Each row below holds a small network's activations on one input, seen along a few directions.
In each table, some parts of the input vary, and every possible input appears once, in random order.
A made-up example of a description, with smaller parts first: line(4) and (point or ring(11) or (values(3) and ring(5))).
Shared parts are said once, and a part with two or three values counts as separate values.

A family of inputs:
R1: [-32  -1  23  -6   3  18  15 -46  82  -8 -28]
R2: [ 22  -6  -2  12  13 -14   4   9  -9  -2 -11]
R3: [-36  -8  18   4 -11  20  28 -41  65 -31 -36]
R4: [ -5 -10  14  12  10 -13 -13   5 -18   5   3]
R5: [-12 -20   6   6   6 -16  -7  10 -14  10   6]
R6: [ 13 -10  -1  14  19 -10   6   0 -17  -2  -1]
R7: [ 11   0 -11   9 -11 -27  -5  10  -6 -18  -3]
R8: [  6  14 -13  -2 -27   7   0   8  -7  -9   3]
R9: [18  9 -9  5 -4 20  3 16  2  5  5]
R10: [ -9   4 -17 -20   1   7  -6  -6  -4  19  13]
R11: [ -1  -5 -15  -5   8  20  14   8 -12   8   9]
R12: [-19  -4   0  -6  -1  17  -4  13 -13  15  14]
R13: [-40  -9  34  10   6  31  13 -24  76 -17 -27]
R14: [-13   9   8  -2   1  18  -8   9 -18  10   8]
R15: [  6  13  -7 -12 -15   9   4   3 -16 -16   2]
R16: [ 19   4   1  -2  -3 -29 -13   1   8   9   7]
R17: [ 14  -6  -2   2 -11 -22  -1  -1 -17 -17  -9]
R18: [ -1  15   6  -1  -6  14 -13  26   3   6  13]
R19: [  6  -3   2  -1   8 -23 -11 -16 -10  12   5]
R20: [ 11  22  -7 -14  -8   4 -12   4  10  13  16]
R21: [ 21  -1  -4  21   7 -18   4  15   1   0   0]
R22: [  9  22  -1 -18  -3   6  -5  -4  -1  11  13]
R23: [-11  -6 -22 -11 -12  12   3  -1 -19  -7   5]
R24: [  2  12  -4 -16   0  10 -10 -13  -8  14  12]
R25: [-23 -10  23  12   8  32  34 -29  74 -17 -37]
R26: [ -5 -19 -13   2  -8 -23   5  -4 -22  -8  -1]
R27: [  2   8  -9   6   8  20   9   3 -16   7   2]
R28: [  7  -3  13  10   0 -18 -14  23   1   2   6]
R29: [ -3   5 -10  -7 -12  13   1  -6 -23 -11   2]
R30: [  2  -9  -8   6  -2 -19  -3  -7 -24 -16  -7]
R31: [  0  11  11  -7  -4  18 -10  17  -8   6   5]
R32: [ 14   7   1  -7   8 -29 -10  -2  -1   6   0]
R33: [ -2 -11  -6  -7   8 -26  -3 -10  -7  14  12]
R34: [  6 -23  -9   8  12 -12  10   4 -14   6  -2]
R35: [  6  -5  14   7   7 -16 -14  16  -9   1  -4]
R36: [16 11 -3 -2  6 19 10 11 -8  0  3]
- The inputs of R12 and R11 match in every part but one. If R13 is changed in the same way as R12 into R11, which row does it become? => R25
- Describe the family of inputs behind these rows. => values(4) and (point or (values(2) and line(4)))
- Which other rows does R15 become when the values(4) part takes its other values? List them by row number. => R22, R31, R36
- Which other rows does R16 become when the values(4) part takes its other values? List them by row number. => R7, R21, R28
- Which other rows does R11 become when the values(2) part takes its other values? List them by row number. => R34

A family of inputs:
R37: [-3  8 17 -4  8 19 -8 16  2  6  5]
R38: [ -2  -9   7  16   0  -5   3   6 -10 -17 -21]
R39: [ 32  19 -28  -9  -6 -19 -24  36 -80  21  43]
R40: [ 37   5 -25   1  -1 -47 -27  36 -77  18  26]
R41: [ 6  3 -9  3 -7 21 14  3  7 -1  7]
R42: [ -3   8  -7 -14 -10  15   6  -8  -6 -10  -7]
R43: [11 -7 -3 12  7 -8  0  4 19  2 -4]
R44: [  1   0  -2   3  -8 -14   3 -15   1 -18 -16]
R45: [ -8   5  -4  -8 -21  13  -1 -10   6  -4   4]
R46: [-12  -4  -9  -4   3  18  10 -11 -18  -2  -4]
R47: [-13   1   5   2   3  18  -7  18   5   1   7]
R48: [-12  15  -2  -6 -13  11  -9  -7  13   4   7]
R49: [ 3  7 -9  1  1 20  1  7 15  8  7]
R50: [  0  17   8 -15  -3  12 -12  -8  12   6   8]
R51: [ -3  12  -8  -9 -11  14   2 -14  -2 -16  -1]
R52: [  0  17   9 -17  -2  11  -5  -5   8  13   5]
R53: [ -9   8  -5 -15  -4  10  -5  -1  13   5   7]
R54: [-14 -12  -8  -7   2  14   9  -6  -8   3   8]
R55: [-18  -5  -6  -5  10  12  -1  -4   0  13  10]
R56: [ -9   6   2   5  -5  23   4   8 -15 -11 -10]
R57: [19  0  9  7 10 -6  0  4 15 10 -9]
R58: [ 14  -2  -6  16   2  -5  16  -3   0 -12 -16]
R59: [ -7 -23  -2   8   8 -15  10 -11  -4  -3   1]
R60: [  6   6  14  -3   4 -18  -9  -9  16   0   0]
R61: [ -7 -10  11  15   4  -9  -9  15   8  -1  -7]
R62: [-10  -3   6   4  -6  20   3  12  -3  -8   7]
R63: [  1  -1  -5  -3   0 -17   9  -9  -1 -15 -18]
R64: [-11 -15   0   8  15 -17   0  -7   4   7   2]
R65: [  3  -2  25  12   8  -8 -10   9   5   5  -6]
R66: [ -5 -15  11  18  -5  -8   2   9  -1  -9  -7]
R67: [ 12 -10  -4  14  -1  -8  13   0  11  -5  -4]
R68: [ -3 -20  -5   4  14 -12  11 -12 -12 -12 -10]
R69: [ -6  -2   8 -10  12  16  -5  -8  -4  19   7]
R70: [  0 -11   0  -4  -9 -17   7  -3   8  -7 -10]
R71: [  0 -12  10  -1  23 -15  -2  -7   2  11  -1]
R72: [12 16  6  0  3 22  0  3 11 16  5]
R73: [  6  14 -11   5  -5  24  16  -1  -4  -5  -7]
R74: [ -8   7  -6 -13 -12  10  10  -2   4  -3   5]
R75: [ -3  -2   1   1  -2 -19  -9  -7  20  -4  -1]
R76: [  6   4  14  -5   4 -18  -6  -7  12   8  -6]
R77: [ -1  -6   1   3 -10 -18   4 -10  11 -14  -1]
R78: [ -1  -7   0  -5   2 -19  -6  -3  17  -1  -4]
- The inputs of R48 and R75 match in every part but one. If R52 is changed in the same way as R48 into R75, which row does it become? => R76
- The inputs of R42 and R63 match in every part but one. If R56 is changed in the same way as R42 into R63, which row does it become? => R38
- Describe the family of inputs behind these rows. => values(2) and (point or (line(4) and ring(5)))
